Each row below holds a small network's activations on one input, seen along a few directions.
In each table, some parts of the input vary, and every possible input appears once, in random order.
Descriptions start from the smaller parts, as in this example, which fits no table here: one of 3 separate values, together with either a single point or one of 9 places along a line or (one of 4 places along a line, together with one of 8 places around a ring).
Shared parts are said once, and a part with two or three values counts as separate values.

Other details of the inputs vary at random and push rows far along two fixed directions, the same in every table; ignore that.

A family of inputs:
x1: [ -6  43 -58 -17 -83  -5  28 -48 -11   7 -51]
x2: [ 24  -4  48  17  82  -7  18 -17  37  -3  68]
x3: [ 24 -35  17  13  79  31  -3  37  13  -3  76]
x4: [ -9   4  28   7  -9 -37   4  10  12   5  -3]
x5: [41 -3 21 37 77 79  5 15 17 -1 40]
x6: [ -2  -2 -70   3 -12  91 -28  -5  43  -5 -30]
x7: [  1  11  15  16 -14 -21   5   3   4  12  -2]
x8: [ -18   23  -58  -14 -104    0   -9  -10    6    8  -58]
x9: [ 55 -29   9  18  61  74   1  -3   3 -23  56]
x10: [ 20  -3 -52  -2 -18  96 -18 -28  22 -25 -36]
x11: [  3  -1 -35  -7 -16  62 -10   9  27 -13 -27]
x12: [  2  -4  16 -18   0 -28  13  38 -29   2  24]
x13: [ 29 -20  16  32  65  78  17  19  16  -9  37]
x14: [ 25 -44  67  30  65 -17  32  32  14  -1  67]
x15: [  4  -2  19 -32 -14 -67  30  -3  -1 -14  38]
x16: [ -3  -3  62 -17  23 -93  13   8 -60  -1  22]
x17: [ 17   6 -45  32 -28  83   5 -19  35   4 -31]
x18: [ 22  -8 -50  16 -33  81 -13 -10  56  -4 -29]
x19: [-33   6 -37 -37 -56 -38 -20 -14 -31  -9 -30]
x20: [ -8   1  57 -10  39 -87  -1  -2 -51  11  24]
x21: [-11 -11  50 -16  17 -82  32  43 -53  10  20]
x22: [-24 -13  56  -6  18 -92  -1  16  13  15   2]
x23: [ 42 -41  55  37  70  -3  30  26   9   6  65]
x24: [-14   0  50 -17  20 -59   6   1 -32 -17   8]
x25: [-17  41 -20   4 -61 -57 -12 -19 -24  44 -43]
x26: [-13   1  54 -19  15 -76  10   4 -47  -8  14]
x27: [-38  24 -20 -42 -79 -58   4  22 -43   6 -34]
x28: [ 23  11 -46  21 -10  97   2 -38  -6  -8 -26]
x29: [-17  14  -1   3  19  19 -17  -1  21   7 -27]
x30: [ 10   3 -43 -11 -12  11   7 -28  29  -5  25]
x31: [ -4  48 -48   7 -90 -10  -5 -25 -21  34 -63]
x32: [-36  10  47 -12  28 -63  -3  22 -10   8   9]
x33: [ 31 -49  33  23  61 -17   0  31  21   5  86]
x34: [-13  -4 -27  -5  -1  18 -12  20   3   2  17]
x35: [ 24  41 -45  14 -19  65  12 -53  33  -2 -15]
x36: [-31  47 -47   4 -78  -6 -22 -32  10  29 -71]
x37: [-24  13 -17 -28 -94 -76   4  10 -24  14 -29]
x38: [ 30 -51   1  12  79  75 -19  -4  43 -31  42]
x39: [-24  18 -70 -12 -96 -21 -21 -12  -3  24 -40]
x40: [ -6 -24  51 -34  10 -79  12  21 -45 -21  39]
x41: [  8  -4 -67  21 -29  78 -25 -15  53   3  -9]
x42: [  7  21 -44  17   9  92 -31 -52  25  -3 -51]
x43: [-19   2  30 -14  11 -33   3  22   0  -5 -18]
x44: [-35 -22  25 -29  12 -64  -2  43  -8  -6  32]
x45: [-11  11  22  16   1 -43  -7  -1   5  25   5]
x46: [ 41   8 -61  27 -39  84  -8 -13  24  11  -8]
x47: [ -6  32 -19  19  12  54 -18  -9  11  16 -12]
x48: [  1 -32 -20   5  -3  13 -16   8  48   2   4]
x49: [ 19 -30  61   9  85  12   4   3  13 -27  29]
x50: [  0 -20  12 -21  10 -59  -7   6 -41  -3  34]
x51: [ -8   0 -13 -10 -13  28  -1  21   8 -13  -2]
x52: [-32  10  -7 -49 -66 -65  -2  -5 -46 -17 -34]
x53: [  3  14 -42  15 -14  86   4  -7  13  -5 -34]
x54: [-29   1  -6 -19 -72 -71  16   4 -12  15 -62]
x55: [ 17 -42  29   5  70  10  -7  10   2 -21  73]
x56: [ 25  -8  29  33  87  57 -14 -21  13  -7  43]
x57: [  4  25 -30  20  15  79 -26 -47  14  -4 -26]
x58: [ -7  21  -5   6   0  40  -3   4   9  -5 -19]
x59: [-16 -15  26 -13  10 -30  18  27  -8  -6 -15]
x60: [-27   1  69 -19  21 -91  18  42 -35   3  25]
x61: [ 14 -11 -15   4  12  55   4 -23   2 -20 -30]
x62: [-37  48 -12 -20 -45 -62  -9  -1 -49  37 -44]
x63: [-35  14  -3 -34 -57 -62  13 -16 -56  -7 -50]
x64: [ 34 -30  43  40  71  46   4  12  64  -7  31]
x65: [ 15  -8  13   1  10 -13  19  -9 -45  -3   4]
Each input here is: one of 5 places along a line, together with either a single point or (one of 3 separate values, together with one of 4 places along a line).
Question: Changing only the place on the line of 5 turns x37 into x14. The same change can be made to x9. Which row results?
Answer: x65
Question: Which other rows does x50 become when the choice among 3 separate values takes its other values? List them by row number.
Answer: x3, x33
Question: Which other rows does x63 become when the place on the line of 4 takes its other values? List them by row number.
Answer: x28, x61, x65
Question: Which other rows does x42 become when the choice among 3 separate values takes its other values? List them by row number.
Answer: x22, x29

A family of inputs:
x66: [ -3  31 -47  -9 -63  33  -3 -12 -29   5 -59]
x67: [-21  16  18 -17 -18 -65   8  17 -63  14   2]
x68: [ -4  23 -62   0 -78  24   4  -6  -1  12 -42]
x69: [  4  16 -73  -7 -85  18  -9 -19   7  10 -22]
x70: [ 11 -26 -24   4  23  57 -19  -1  50 -25  24]
x71: [ 13 -23  60   0  74 -24  10  31 -35  -7  62]
x72: [-11  38 -41 -12 -44  26 -14 -58 -27  -6 -65]
x73: [  2 -31  80  15  66 -34   8  37  23   2  40]
x74: [ 37  12   1  42  40  51   7 -39  20   6  15]
x75: [-32  -2  28 -31 -18 -61   4  17 -37  -6 -26]
x76: [-12  49 -37   4 -45   8  -9 -56   1  20 -61]
x77: [ 18 -27 -20  20  17  50 -18  -1  64  -4  29]
x78: [34 -8  1 30 33 69 11  6 11 -8 18]
x79: [-23   8 -58 -19 -66  34 -13 -11  -2  -5 -59]
x80: [-32  -9  14 -20 -28 -75   7  26  11  13 -14]
x81: [-13  21  32  -6 -13 -89  12 -22 -24  17 -15]
x82: [ 29 -22 -21  21  12  50 -12  -2  63   2  35]
x83: [-19  20  17  -3 -13 -75   4  17 -38  27  -1]
x84: [ 27 -30 -28  -2  18  64  -9  -2  27 -26  33]
x85: [ 34 -22 -25  22   9  51  -5   0  52   0  42]
x86: [-17 -11  10 -24 -37 -66  21  26 -30   1   4]
x87: [  2 -17  81   7  82 -46   9  -8   5 -13  44]
x88: [-39 -10  15 -33 -23 -67   3  27  -6  -9 -16]
x89: [-10  26 -46 -14 -60  39  -8 -16 -24   0 -66]
x90: [-42  18  21 -29  -2 -69  -8  16 -40   4 -17]
x91: [ 11  -5   3  17  42  70  -8   4  32 -15  -5]
x92: [-18 -12   7 -33 -33 -65  17  27 -36  -5  -3]
x93: [ 21  10  -6  40  40  60 -13  -5  25  20  12]
x94: [ 41  15  -5  35  34  59  10 -38   9   0  17]
x95: [-25  -7  12 -12 -31 -76  11  26   6  17  -8]
x96: [-20   8  31  -8 -24 -74  11  21  -8  22 -19]
x97: [-36   8  20 -31  -4 -64  -6  12 -55   1 -14]
x98: [ 17 -34 -25   0  23  63 -15  -5  36 -26  27]
x99: [ 18  10   6  17  52  63  -5 -39  20 -18   1]
x100: [ 38  10   0  26  38  65  11 -38   1  -9  20]
x101: [ 12 -26 -21  11  22  52 -19  -2  60 -15  27]
x102: [ -6  46 -54   9 -59  25 -11 -20 -33  27 -43]
x103: [ -9 -17  72   7  82 -35  -5  31   2  -2  50]
x104: [ -4 -20   4 -32 -31 -74  12  17 -20  -5  29]
x105: [ 19 -25  68  16  51 -31  23  38  -5  -2  54]
x106: [  1   8 -70 -26 -78  26 -10 -19  -7  -3 -27]
x107: [ -4 -21  72  16  80 -37  -2  31   4  11  53]
x108: [-14  38 -57 -13 -51  37 -22 -21 -43   7 -57]
x109: [-36   7  35 -22 -13 -72   4  22 -10   6 -25]
x110: [-17   9  27  -6 -28 -75  16  23 -22  19 -12]
x111: [ 26 -18 -14  32  17  57   7  12  46   4  24]
x112: [ 39   7  -4  17  45  64   8 -38  -4 -14  13]
x113: [-26  19 -52  -7 -65  22 -15  -7  26   4 -59]
x114: [ 32   3  -1  14  47  67   1 -39  -1 -22   7]
x115: [  6 -55  57  -7  62 -28  16  42  -1 -27  57]
Question: Changing only one part turns x80 into x107. The same change can be made to x68. Which row results?
Answer: x102
Question: Changing only one part turns x99 into x88. The same change can be made to x114. Which row results?
Answer: x115
Question: Describe the family of inputs behind these rows.
Answer: one of 5 places along a line, together with one of 10 places around a ring
Question: Which other rows does x93 become when the place on the line of 5 takes its other values? List them by row number.
Answer: x81, x82, x95, x96
Question: Which other rows does x82 become when the place on the ring of 10 takes its other values? List them by row number.
Answer: x69, x70, x77, x84, x85, x98, x101, x104, x106

A family of inputs:
x116: [ 11 -17  11  12  57  51 -11   5  19 -16  22]
x117: [ 23  29 -49  22 -31  74  -4 -25  -9  11 -24]
x118: [ 29 -28  -9  11  42  79  -1   7  11 -24  30]
x119: [ 20 -14 -27  19  -1  55  -2 -13  45  -3   3]
x120: [-40   7  36 -35  -7 -85   3  21 -32  -4 -25]
x121: [  1 -37  57 -13  58 -42  10  16  -8 -24  44]
x122: [-29  42 -32 -27 -90 -65   9 -34 -53  16 -53]
x123: [-31 -17  56  -9  -1 -88   8  39  -2   9   6]
x124: [ -1 -14  -9  -8 -31 -26  10  28  -3   7   5]
x125: [  3 -14  82  13  82 -44  11  23  -4   4  44]
x126: [ 28 -26   3  15  55  75   3  -1  20 -24  42]
x127: [ -2  43 -39  -1 -49   1  -8 -35 -20  17 -47]
x128: [ 11  37 -43  24 -15  68 -18 -33   5  18 -35]
x129: [-17  18 -36  -5 -50  -6 -18  -5  19  11 -31]
x130: [ -6  -8  -1 -17 -19 -47   7   8  12   1  20]
Question: Describe the family of inputs behind these rows.
Answer: one of 3 separate values, together with one of 5 places along a line
Question: Which other rows does x124 become when the choice among 3 separate values takes its other values? List them by row number.
Answer: x117, x118
Question: A walk changes only the place on the line of 5. It starts at x118 and steps to x126. List the rest of the walk in order.
Answer: x121, x116, x120
Question: A walk changes only the place on the line of 5. It starts at x125 and steps to x128. List the rest of the walk in order.
Answer: x127, x122, x117
